[142, 105, 118, 116, 118, 133, 139] Answer: 142, 105

[[137, 124, 111, 120, 135],
 [137, 123, 104, 118, 129],
 [120, 105, 144, 125, 129]] Answer: 144, 104

[154, 105, 149, 151] Answer: 154, 105

[[135, 125, 120, 128, 123],
 [148, 141, 105, 146, 142]] Answer: 148, 105

[140, 144, 117, 141, 117, 110, 151] Answer: 151, 110

[102, 136, 148, 143, 127, 152] Answer: 152, 102

[117, 106, 106, 148, 147, 103] Answer: 148, 103

[135, 100, 115, 109] Answer: 135, 100

[[126, 115, 136, 117, 133, 115, 113],
 [127, 115, 138, 113, 134, 112, 110],
 [117, 113, 112, 158, 118, 150, 142]] Answer: 158, 110
---
[[128 124 142 121 129 122]
 [133 116 121 122 107 137]] ==> 122

[[140 151 126 117 119]
 [130 132 148 130 128]
 [115 114 154 130 151]] ==> 128

[[128 129 128 128]
 [128 131 131 128]
 [128 149 141 123]] ==> 128

[[141 124 130 123 126 155]
 [132 146 148 155 150 135]
 [134 127 137 130 131 137]] ==> 135

[[110 107 124 149 109]
 [147 149 143 141 147]
 [107 109 121 145 109]] ==> 147

[[119 133 143 132 133 101  99]
 [106 145 152 124 122 108  99]
 [104 141 148 132 133 156 157]] ==> 99

[[131 106 146 102 147 112]
 [136 113 115 149 105 110]
 [136 116 118 144 111 103]] ==> 110

[[107 110 119 150]
 [108 110 121 151]] ==> 150
---
[[138 144 131 132 138 123]
 [100 106 116 156 152 123]
 [130 119 138 149 137 104]] Answer: 106

[110 122 155 143 129] Answer: 129

[148 149 147 156] Answer: 149

[[152 105 123 104]
 [110 149 132 149]] Answer: 110

[156 122 105 123] Answer: 123

[130 145 128 106 149  99] Answer: 128

[[132 104 158 127 124 151 129]
 [123 118 145 130 134 139 122]
 [102 126 110 142 113 135 124]] Answer: 110

[139 100 141 136] Answer: 139
---
[129 120 153 132] result: 120
[108 149 104 114 109] result: 149
[105 124 138 113 132 130 102] result: 124
[150 105 146 147] result: 105
[136 106 119 155] result: 106
[140 108 107 107 105] result: 108
[129 114 146 134 152 128 118] result: 114
---
[[131 107 121 127 103]
 [108 136 122 110 141]]
127

[131 123 152 140]
140

[111 108 116 122 116 100 117]
122

[[132 131 126 124 122]
 [140 137 120 126 100]
 [126 126 130 131 131]]
124

[139 130 146 104 141]
104

[112 104 126 151 103]
151
---
[[147 115 133 119 138 124]
 [111 140 125 127 132 128]
 [138 140 107 104 118 119]] ⇒ 104

[[102 146 132 122 137 129]
 [132 115 118 123 119 119]
 [110 134 129 118 124 132]] ⇒ 118

[[149 139 111 146 144 122 110]
 [120 123 143 120 110 140 114]
 [120 123 142 117 113 134 118]] ⇒ 113

[[119 150 141 148 134]
 [135 124 133 118 140]
 [116 129 113 133 108]] ⇒ 113

[[129 108 103 127 123 110]
 [127 123 122 115 133 106]
 [128 134 132 134 118 134]] ⇒ 134

[[142 106 119 125 124 130]
 [108 136 112 120 128 124]
 [138 118 148 140 121 133]] ⇒ 140

[[136 110 124 136 137 124 142]
 [137 120 141 128 120 142 149]
 [118 143 144 120 119 129 106]] ⇒ 119

[[110 129 118 129 138 125]
 [134 121 158 128 125 148]
 [126 106 126 142 116 111]] ⇒ 142
---
[102 138 154 141 106 136 118] gives 154, 102

[102 121 136 106] gives 136, 102

[[118 139 121 133 132 113]
 [126 122 142 132 116 138]
 [133 136 117 127 149 116]] gives 149, 113

[148 151 100 132 123 104] gives 151, 100

[[137 109 140 139 130 120]
 [139 104 144 152 145 117]
 [114 141 116 133 128 123]] gives 152, 104

[[124 116 103 152 115]
 [144 135 139 127 122]
 [135 116 105 148 119]] gives 152, 103

[104 129 135 131] gives 135, 104

[158 123 144 141 154 129 106] gives 158, 106

[117 128 131 156] gives 156, 117

[133 100 129 120 112 135 138] gives 138, 100
---
[117 132 152 126 112 104 119] => 132

[[136 124 118 130]
 [110 123 120 156]
 [117 126 121 143]] => 143

[121 101 125 123 137 131] => 131

[128 150 149 133 126] => 149

[149 123 151 113] => 149

[[122 139 132 114]
 [124 145 157 100]
 [115 117 104 128]] => 145

[124 125 127 158 129 107 126] => 129
---
[[133 134 126 149 144]
 [116 128 127 115 130]
 [138 108 133 144 132]] gives 133

[[146 130 135 117 128 129]
 [150 124 134 110 129 124]
 [121 149 127 118 115 109]] gives 127

[[113 135 140 144 130 118 132]
 [123 127 131 148 135 125 136]
 [134 121 139 131 135 126 151]] gives 139

[[129 149 128 129 131 130 129]
 [128 131 129 128 129 130 129]
 [128 142 132 128 130 130 129]] gives 132

[[125 152 105 146]
 [143 134 121 128]
 [138 134 125 127]] gives 125

[[140 136 110 151]
 [ 99 120 141 110]
 [134 105 111 115]] gives 111

[[136 142 124 130 116]
 [116 136 125 138 106]
 [115 139 128 149 103]] gives 128

[[128 115 130 115]
 [123 132 124 146]
 [103 113 108 136]] gives 108

[[140 128 123 134 147 116]
 [115 113 115 104 136 120]
 [141 115 141 128 128 148]] gives 141
---
array([[127, 122, 142, 152, 142, 131, 126],
       [120, 128, 137, 137, 136, 136, 123],
       [126, 129, 138, 126, 111, 129, 133]]) >> 126

array([[126, 124, 128, 130, 109],
       [127, 123, 129, 124, 155],
       [129, 130, 128, 113, 129]]) >> 109

array([[119, 141, 107, 127, 121, 115],
       [110, 138, 113, 137, 129, 120],
       [117, 108, 150, 155, 158, 139]]) >> 115

array([[151, 116, 139, 122, 120, 124],
       [153, 154, 137, 109, 119, 108],
       [153, 139,  98, 126, 143, 151]]) >> 124

array([[130, 128, 101, 136, 119, 126, 107],
       [122, 108, 135, 137, 135, 130, 112],
       [125, 128, 118, 122, 129, 104, 144]]) >> 107

array([[145, 112, 128, 134, 141, 117],
       [110, 126, 141, 101, 120, 118],
       [130, 136, 104, 128, 125, 129]]) >> 117

array([[123, 152, 121, 131],
       [114, 158, 116, 130],
       [143, 145, 131, 133]]) >> 131
---
[[104 110 137 111 115 132]
 [130 147 129 129 124 114]
 [141 118 128 124 117 134]
 [145 118 118 116 117 128]
 [145 127 103 101 119 116]]	134

[[132 132 124 131 122 122 125 131 131 132 131]
 [111 111 143 114 145 148 142 113 114 113 112]
 [143 143 114 141 112 110 115 141 140 142 142]
 [141 141 116 139 114 112 117 139 138 140 140]
 [126 126 130 127 131 130 129 127 127 126 127]
 [127 126 129 127 129 129 129 127 127 127 126]
 [143 143 114 141 112 110 115 141 140 142 142]
 [147 147 110 144 104 104 112 144 144 145 145]]	142

[[131 129 132 125 124 128 130 130 134 132 130 129 125]
 [134 124 121 134 129 133 119 120 124 123 127 133 132]
 [133 131 146 122 124 126 143 133 139 139 126 122 122]
 [128 147 154 120 121 114 149 146 150 146 129 127 122]
 [127 129 135 128 128 126 135 131 136 128 126 126 128]
 [122 136 127 128 126 128 126 121 124 126 129 129 124]]	122

[[149 107 151 104 151 104 151 151 105 107 105 104]
 [121 130 121 133 121 132 121 120 133 131 132 135]
 [121 128 121 130 121 129 121 121 130 129 130 131]
 [147 108 148 106 148 106 148 148 106 108 106 106]
 [121 130 120 133 120 132 120 120 133 131 132 134]
 [152 106 153 103 153 103 154 153 104 106 104 103]
 [134 117 134 115 134 115 135 135 116 117 116 116]
 [147 114 148 114 148 113 149 146 114 114 114 115]
 [125 129 124 131 125 130 125 124 132 129 131 133]
 [154 106 155 103 156 103 156 155 104 106 104 104]]	131

[[129 129 132 127 128 137 142 140 148 144]
 [124 125 122 125 125 116 111 113 107 110]
 [131 130 134 126 126 136 143 140 152 146]
 [130 129 133 127 128 141 147 145 155 150]
 [129 129 131 128 129 138 142 141 147 144]
 [125 125 123 125 124 115 111 112 107 109]
 [124 124 122 125 125 116 112 113 107 110]
 [124 125 122 125 124 115 110 112 105 108]
 [124 125 122 125 124 113 108 110 104 107]
 [124 125 122 125 124 114 109 110 104 107]
 [131 130 134 126 127 137 144 141 153 146]
 [124 125 122 125 124 113 108 110 103 106]]	146

[[108 126 108 118 110 108 125 108 112 109 110 108 124 108 122]
 [108 126 108 119 110 108 126 108 112 108 110 108 124 108 122]
 [147 127 147 136 144 147 127 147 141 146 143 147 129 147 132]
 [110 126 110 120 112 110 126 111 114 111 113 111 124 111 123]
 [152 127 152 140 146 152 126 150 142 149 145 153 127 153 135]
 [155 127 154 139 150 154 127 154 146 153 149 154 130 155 134]
 [146 128 146 135 143 146 128 145 141 145 143 145 130 146 131]
 [110 126 110 120 112 110 126 110 114 111 112 111 124 111 123]
 [111 126 111 119 113 111 126 111 115 112 113 111 124 111 122]
 [109 126 109 120 111 109 126 110 113 110 112 110 124 110 123]
 [109 126 109 119 110 109 125 109 112 109 110 109 123 109 123]
 [108 126 108 119 110 108 126 108 112 109 110 109 124 108 123]]	132
